Each row below holds a small network's activations on one input, seen along a few directions.
In each table, some parts of the input vary, and every possible input appears once, in random order.
A made-up example of a description, with smaller parts first: one of 6 places along a line, together with either a single point or one of 11 places along a line or (one of 3 separate values, together with one of 8 places around a ring).
Shared parts are said once, and a part with two or three values counts as separate values.

Other details of the inputs vary at random and push rows far along three fixed directions, the same in every table; ignore that.

A family of inputs:
row 1: [-.39 .18 .25 -.28 -.93 .21 -.19 -.57 .21 .17 .01 -.07]
row 2: [.18 .25 .29 .36 .29 -.18 -.29 .13 .02 .22 -.42 .11]
row 3: [.25 .05 .28 .28 .37 -.42 .11 .05 .09 .35 -.50 .20]
row 4: [.27 -.02 -.33 .00 .57 .20 -.02 .56 .01 -.32 .24 .21]
row 5: [-.25 -.20 .04 -.34 -.51 -.09 .10 -.05 .02 -.11 -.15 .03]
row 6: [.29 -.25 -.23 -.23 .79 -.04 .00 .36 -.33 -.15 .19 .41]
row 7: [-.17 .15 -.05 .27 -.70 .46 -.38 -.08 .29 .16 .19 -.12]
row 8: [.18 -.29 -.19 -.12 .66 -.08 -.07 .40 -.45 -.09 .32 .24]
row 9: [-.22 -.17 .01 -.03 -.26 -.17 .33 -.26 -.22 -.26 .17 -.39]
row 10: [.41 .20 .13 .36 .48 -.23 .17 -.23 .17 .34 -.35 -.12]
row 11: [.15 -.19 -.25 -.17 .48 .27 -.33 .43 .11 .12 .30 .38]
row 12: [-.22 .26 .56 .27 -.37 -.45 .37 -.34 .01 -.33 -.57 -.49]
row 13: [-.29 -.11 .38 -.08 -.58 -.46 .22 -.23 -.06 -.02 -.44 -.27]
row 14: [-.52 -.24 -.02 -.66 .38 -.21 .11 -.13 -.12 -.88 .05 -.07]
row 15: [.32 -.01 -.04 -.06 .14 .07 -.20 .45 .11 .33 -.07 .30]
row 16: [-.28 -.42 -.24 -.33 .11 -.05 .42 .02 -.08 -.77 .16 -.08]
row 17: [.17 .08 -.14 .54 -.19 .10 -.12 .19 .20 .50 .18 .09]
row 18: [.37 -.01 -.16 .20 .09 .27 -.04 .41 .21 .22 .11 .17]
row 19: [-.17 -.05 .34 .28 -.49 -.38 .48 -.25 .06 -.04 -.34 -.37]
row 20: [-.16 -.12 -.45 -.23 .00 .49 -.23 .18 .19 -.36 .53 .07]
row 21: [-.28 -.19 -.03 -.70 .30 -.07 .12 -.14 -.33 -.78 .15 -.03]
row 22: [.04 .14 .47 .13 .28 -.66 .37 -.42 -.07 .18 -.53 -.01]
row 23: [-.23 .24 .33 -.25 -.82 -.17 .02 -.18 .18 .03 -.36 -.14]
row 24: [.32 .30 .07 .56 .25 .07 -.25 -.08 .02 .28 -.15 -.05]
row 25: [-.20 .01 .17 -.04 -.09 -.06 .13 -.36 -.24 -.51 -.08 -.47]
row 26: [.01 -.05 -.49 .01 -.48 .50 -.24 -.06 .21 .30 .59 .11]
row 27: [-.78 -.22 -.54 -.55 -.25 .49 .30 .07 -.16 -.59 .46 -.17]
row 28: [.25 -.03 -.08 .20 .59 -.03 .09 .15 .21 .05 -.05 .03]
row 29: [-.41 -.38 -.27 -.31 .28 -.12 .35 -.16 -.03 -.80 .23 -.15]
row 30: [-.44 .21 .20 -.17 -.38 -.26 .36 -.22 -.09 .18 -.65 -.26]
row 31: [.40 .31 .01 .39 .26 .07 -.10 -.12 .16 .34 -.16 .04]
row 32: [.18 .08 -.13 .03 -.76 .55 -.17 -.11 .27 .50 .29 -.09]
row 33: [-.09 -.07 -.13 -.31 -.43 .52 -.38 -.07 .24 .39 .41 .20]
row 34: [.50 .11 -.02 .40 .10 -.03 .16 .04 .01 .41 -.11 .07]
row 35: [-.05 -.05 .13 .04 .46 -.49 .13 -.08 -.28 -.04 .00 .02]
row 36: [.18 .06 .30 .41 .36 -.52 .05 .12 -.04 .38 -.38 .10]
row 37: [.24 .16 -.02 .12 .06 .06 -.44 .50 -.06 .14 -.09 .23]
row 38: [-.17 .19 .06 .03 -.80 .51 -.61 -.15 .12 .44 .26 .13]
row 39: [-.12 -.03 -.44 .09 -.56 .38 -.25 -.02 .07 .29 .71 -.03]
row 40: [.10 .06 .11 -.06 .51 -.26 .37 -.22 -.21 -.52 -.19 -.25]
row 41: [.29 -.21 -.18 -.31 .69 .20 -.14 .38 -.21 -.05 .29 .35]
row 42: [.34 .26 .29 .28 .13 .00 -.30 .13 -.20 .34 -.25 .14]
Description of these inputs: one of 2 separate values, together with either a single point or (one of 4 separate values, together with one of 5 places along a line).
Q: Changing only the choice among 2 separate values turns row 6 into row 34. The same change can be made to row 11. Which row results?
A: row 28
Q: Changing only the choice among 2 separate values turns row 8 into row 9. The same change can be made to row 41. Which row results?
A: row 32
Q: Change only the choice among 4 separate values in row 35. List by row number the other rows that result.
A: row 8, row 13, row 36
Q: Start at row 19 and move only the place on the line of 5, one step at a time. The first step leads to row 16. Which rows follow, in order?
A: row 18, row 4, row 12
Q: Change only the choice among 2 separate values in row 18. List by row number the other rows that result.
A: row 15

A family of inputs:
row 43: [.01 -.05 .13 -.07 .62 -.40 .13 -.16 -.25 -.26 -.10 -.07]
row 44: [-.41 -.05 -.08 -.44 -.60 .34 -.26 -.46 .07 -.20 .39 -.13]
row 45: [.11 .01 -.11 .06 .48 .05 -.25 .27 -.10 .05 .05 .17]
row 46: [.19 .07 -.13 .00 .40 .18 -.33 .32 -.02 -.12 .01 .20]
row 47: [-.01 -.12 .07 -.07 .36 -.29 .15 -.08 -.22 -.12 -.02 .03]
row 48: [.35 .11 -.02 .14 .00 .17 -.13 .08 .14 .61 .03 .31]
row 49: [.18 .04 .04 .07 -.23 -.03 -.05 .12 .03 .33 -.07 .11]
row 50: [-.31 -.27 -.32 -.13 -.24 .21 .08 -.15 .18 -.43 .46 -.22]
row 51: [.29 .25 .01 .33 -.33 .35 -.49 .42 .14 .61 .04 .28]
row 52: [.03 -.02 -.02 -.10 .49 -.08 .17 .14 .00 -.04 -.12 .16]
row 53: [.30 .12 .11 .32 -.37 .12 -.24 .21 .09 .60 -.05 .23]
row 54: [.28 -.11 -.21 .29 .32 .26 -.06 .23 .14 .09 .29 .04]
row 55: [-.39 -.12 -.08 -.38 -.56 .26 -.20 -.27 -.02 -.08 .46 -.08]
row 56: [.06 -.04 .09 -.05 .38 -.25 .01 .04 -.20 -.28 -.09 -.01]
row 57: [.00 .07 -.16 .14 .30 -.15 .30 -.10 -.13 -.31 -.01 -.18]
row 58: [.03 -.02 .17 .10 .18 -.24 .09 .18 -.12 -.08 -.28 .04]
row 59: [-.07 -.02 -.09 -.28 -.35 .29 -.07 .20 .18 .03 .12 .12]
row 60: [-.11 .15 .37 .01 -.04 -.40 .37 -.34 .12 .11 -.60 -.16]
row 61: [-.19 .02 -.04 -.03 -.17 .07 .29 -.22 -.14 -.28 .06 -.35]
row 62: [-.22 -.07 .09 -.12 -.90 .10 -.10 -.18 .07 .14 .05 -.09]
row 63: [.43 .01 -.19 .04 .19 .21 -.18 .35 .10 .33 .06 .35]
row 64: [-.16 .01 .09 -.24 -.05 .05 -.08 -.34 -.04 -.18 .14 -.05]
row 65: [-.32 -.16 -.10 -.16 -.55 .32 .10 -.29 .05 -.22 .25 -.41]
row 66: [.04 -.12 -.20 .01 .32 .14 -.18 .37 -.10 .07 .17 .26]
row 67: [.00 -.22 -.21 -.14 .20 .04 -.08 .09 -.16 -.04 .29 .15]
row 68: [-.09 -.06 -.01 .19 -.07 -.10 .23 -.20 .20 -.19 .07 -.23]
row 69: [-.35 -.25 -.20 -.29 -.12 .12 -.07 .05 -.10 -.23 .22 .01]
row 70: [.03 .12 .33 .14 -.31 -.36 .19 -.35 .05 .43 -.36 -.12]
row 71: [.12 .29 -.06 .40 -.29 .09 .11 -.08 .06 .23 -.03 -.12]
row 72: [-.05 .14 .31 .27 -.56 .02 .25 -.38 .11 .21 -.21 -.43]
row 73: [-.06 .37 .42 .23 -.38 -.12 -.06 -.39 .21 .34 -.49 -.16]
row 74: [.49 .06 -.17 .11 .12 .29 -.24 .45 .12 .46 .10 .41]
row 75: [.05 .05 -.14 .28 .28 -.20 .27 -.04 .03 -.26 .02 -.11]
row 76: [-.16 -.11 -.27 -.38 -.36 .49 -.42 .00 .04 -.26 .46 .08]
row 77: [.02 .17 .40 .04 .00 -.48 .38 -.17 .10 .01 -.67 -.17]
row 78: [.12 .29 .17 .39 -.35 -.03 .20 -.25 .04 .33 -.28 -.30]
row 79: [-.50 -.25 -.21 -.49 -.38 .23 -.01 .01 .00 -.22 .39 .01]
row 80: [-.06 -.04 .04 -.07 .29 -.17 -.05 .15 -.17 -.31 -.12 -.02]
row 81: [.06 .01 .19 .13 .17 -.32 .11 .14 -.11 -.03 -.37 .01]
row 82: [-.21 -.04 -.04 -.28 .03 .19 -.18 .07 -.02 -.43 .09 .00]
row 83: [.07 .00 .23 -.02 .47 -.38 .12 .00 -.22 -.30 -.20 -.03]
row 84: [-.19 .19 .32 .12 -.65 -.21 .14 -.30 .18 .49 -.39 -.15]
row 85: [.02 -.01 .11 -.17 .37 -.12 -.03 -.06 -.14 -.44 -.06 -.01]
row 86: [.27 .26 -.02 .27 .01 .35 -.47 .20 .16 .51 .03 .29]
row 87: [-.21 -.09 -.09 -.18 .30 .04 -.13 .10 -.16 -.28 .16 .05]
row 88: [.23 .02 .05 .05 .32 -.19 .12 -.10 .01 .22 -.20 .12]
row 89: [-.02 -.20 -.08 -.26 .21 -.09 .10 .17 -.14 -.25 .13 .09]
row 90: [-.01 -.05 .11 -.09 .28 -.27 .19 .20 -.10 -.17 -.21 .03]
row 91: [-.09 -.14 .01 .11 .10 -.09 .26 -.22 .10 -.28 .03 -.33]
row 92: [.33 .01 -.22 .13 .02 .24 -.30 .57 .08 .44 .10 .35]
row 93: [-.02 -.18 -.07 -.17 .33 -.17 .13 .01 -.16 -.09 .11 .08]
row 94: [.08 .00 -.28 .23 .31 -.09 .18 .02 .03 -.26 .12 -.06]
Q: Changing only one part turns row 66 into row 69. The same change can be made to row 75. Which row results?
A: row 94
Q: Changing only one part turns row 56 into row 83. The same change can be made to row 57. Which row results?
A: row 71
Q: What do these inputs look like to the network?
A: one of 2 separate values, together with either one of 6 places around a ring or (one of 4 separate values, together with one of 5 places along a line)
Q: Change only the choice among 2 separate values in row 53. List by row number the other rows that result.
A: row 62

A family of inputs:
row 95: [-.14 .10 -.07 -.34 -.85 .35 -.25 -.04 -.05 .11 .20 .08]
row 96: [.13 -.02 -.13 .17 -.03 -.02 -.02 .51 .09 .28 -.17 .13]
row 97: [-.19 -.08 -.15 -.52 .17 .04 .00 .08 -.38 -.42 .09 .03]
row 98: [.15 -.01 .05 .12 .11 .03 -.31 .10 .09 .27 -.05 .28]
row 99: [-.02 .13 .33 .06 -.24 -.27 -.09 -.20 .15 .13 -.24 .03]
row 100: [-.23 -.08 -.03 -.45 -.82 .42 -.27 -.13 .03 .05 .25 -.04]
row 101: [.00 .10 .14 .07 -.01 -.15 .32 -.31 .14 .07 -.31 -.12]
row 102: [.03 .02 .36 .04 .05 -.29 .05 -.18 .04 .07 -.40 -.07]
row 103: [-.05 -.03 .19 .18 -.29 -.19 .23 .13 .10 .17 -.40 -.03]
row 104: [-.25 -.07 .01 -.09 .23 -.04 .18 -.18 -.09 -.64 .07 -.33]
row 105: [.08 .24 .10 .19 -.23 .01 .08 -.18 .25 .03 -.18 -.09]
row 106: [.27 .07 -.05 -.03 .27 .19 -.19 .31 -.24 .19 -.04 .28]
row 107: [-.12 -.20 .01 -.17 .39 -.24 .43 -.14 -.14 -.29 .10 -.13]
row 108: [.33 .14 -.12 .25 .53 .19 -.04 .28 .10 .09 .03 .13]
row 109: [.39 .09 -.15 .47 .46 .04 -.16 .28 -.11 .22 .06 .02]
row 110: [.28 -.05 -.03 -.04 .15 .25 -.25 .26 -.09 .15 .05 .25]
row 111: [.30 .18 -.07 .01 .12 .26 -.27 .38 -.17 .36 .07 .33]
row 112: [-.10 -.27 -.25 -.13 .21 -.12 .17 -.04 -.23 -.42 .36 -.11]
row 113: [-.29 .09 .22 .04 -.16 -.21 -.03 -.22 -.01 .15 -.31 .03]
row 114: [.34 -.03 -.19 .32 .42 .10 -.05 .29 -.11 .30 .29 .14]
row 115: [-.10 .07 .31 .13 -.35 -.28 .30 .10 .12 .16 -.38 -.13]
row 116: [.28 .03 .09 .07 .06 .00 -.24 .16 .11 .24 -.03 .21]
row 117: [-.52 .03 -.04 -.28 -.72 .33 -.32 -.07 .13 .17 .36 .07]
row 118: [.32 .02 -.15 .45 .34 .15 -.17 .23 -.07 .16 .12 .08]
row 119: [-.19 .22 .39 .10 .03 -.51 .10 -.32 -.03 .17 -.54 -.09]
row 120: [.08 .16 .54 .01 -.04 -.36 .18 -.23 -.05 .10 -.50 -.16]
row 121: [.00 .24 .13 .13 .00 -.13 .22 -.27 .17 -.03 -.34 -.26]
row 122: [-.06 -.07 -.03 -.34 -.77 .36 -.30 -.05 .08 .02 .25 .09]
row 123: [-.14 -.30 -.18 -.24 .22 -.18 .35 -.17 -.14 -.43 .18 -.04]
row 124: [-.10 .07 -.18 -.01 -.48 .50 -.15 -.10 .29 .05 .18 -.04]
row 125: [.13 .22 .31 .19 .15 -.29 .42 -.25 .15 .19 -.37 -.14]
row 126: [.01 .05 .11 .11 -.25 -.21 .30 -.30 .08 .30 -.20 -.18]
row 127: [-.34 -.06 .05 -.27 -.60 .29 -.30 -.09 .19 .13 .33 .05]
row 128: [-.17 -.16 -.25 -.36 .36 -.09 .31 -.13 -.02 -.47 .05 -.13]
row 129: [-.14 -.09 -.24 -.07 .41 .06 .02 .04 -.13 -.59 .14 -.23]
row 130: [-.28 -.09 -.13 -.14 -.94 .21 -.04 .21 .22 .05 .16 .04]
row 131: [.13 .18 .10 .38 -.16 -.18 .03 -.12 -.01 .06 -.04 -.17]
row 132: [-.29 -.30 -.10 -.15 .17 -.17 .30 -.26 -.25 -.49 .15 -.23]
row 133: [.45 .11 -.19 .24 .42 .03 .01 .22 .15 .24 -.01 .29]
row 134: [-.17 -.25 .02 -.41 .31 -.05 -.04 .06 -.10 -.40 .17 .00]
row 135: [.01 .04 .16 .24 -.07 -.36 .27 -.28 -.09 .14 -.23 -.30]
row 136: [-.16 -.10 -.03 .01 .34 -.11 .18 -.06 -.22 -.48 .21 -.24]
row 137: [.28 -.17 -.29 .13 .31 .21 .00 .18 .00 .25 .25 .28]
row 138: [.35 .20 -.11 .43 .15 .18 -.20 .20 .09 .11 .09 .07]
row 139: [.09 .05 -.24 .03 .10 .17 -.47 .34 .02 .27 .26 .46]
row 140: [-.01 .16 .15 .33 -.19 .07 .00 -.20 .12 -.02 -.17 -.21]
row 141: [-.08 -.29 -.17 -.40 .43 .03 -.15 .14 -.13 -.36 .17 .06]
row 142: [-.29 -.27 -.18 -.47 .32 -.01 -.18 .02 -.08 -.43 .26 .06]
Q: What do these inputs look like to the network?
A: one of 4 separate values, together with either a single point or one of 5 places along a line or one of 6 places around a ring
Q: Changing only the choice among 4 separate values turns row 115 into row 103. The same change can be made to row 107. Which row results?
A: row 137
Q: Changing only the choice among 4 separate values turns row 98 into row 142. The same change can be made to row 102. Which row results?
A: row 141
Q: List by row number the other rows that have the choice among 4 separate values in common with row 122.
A: row 95, row 99, row 105, row 112, row 116, row 123, row 130, row 131, row 133, row 138, row 139
Q: Change only the place on the ring of 6 in row 114. List by row number the other rows that result.
A: row 104, row 107, row 108, row 125, row 136
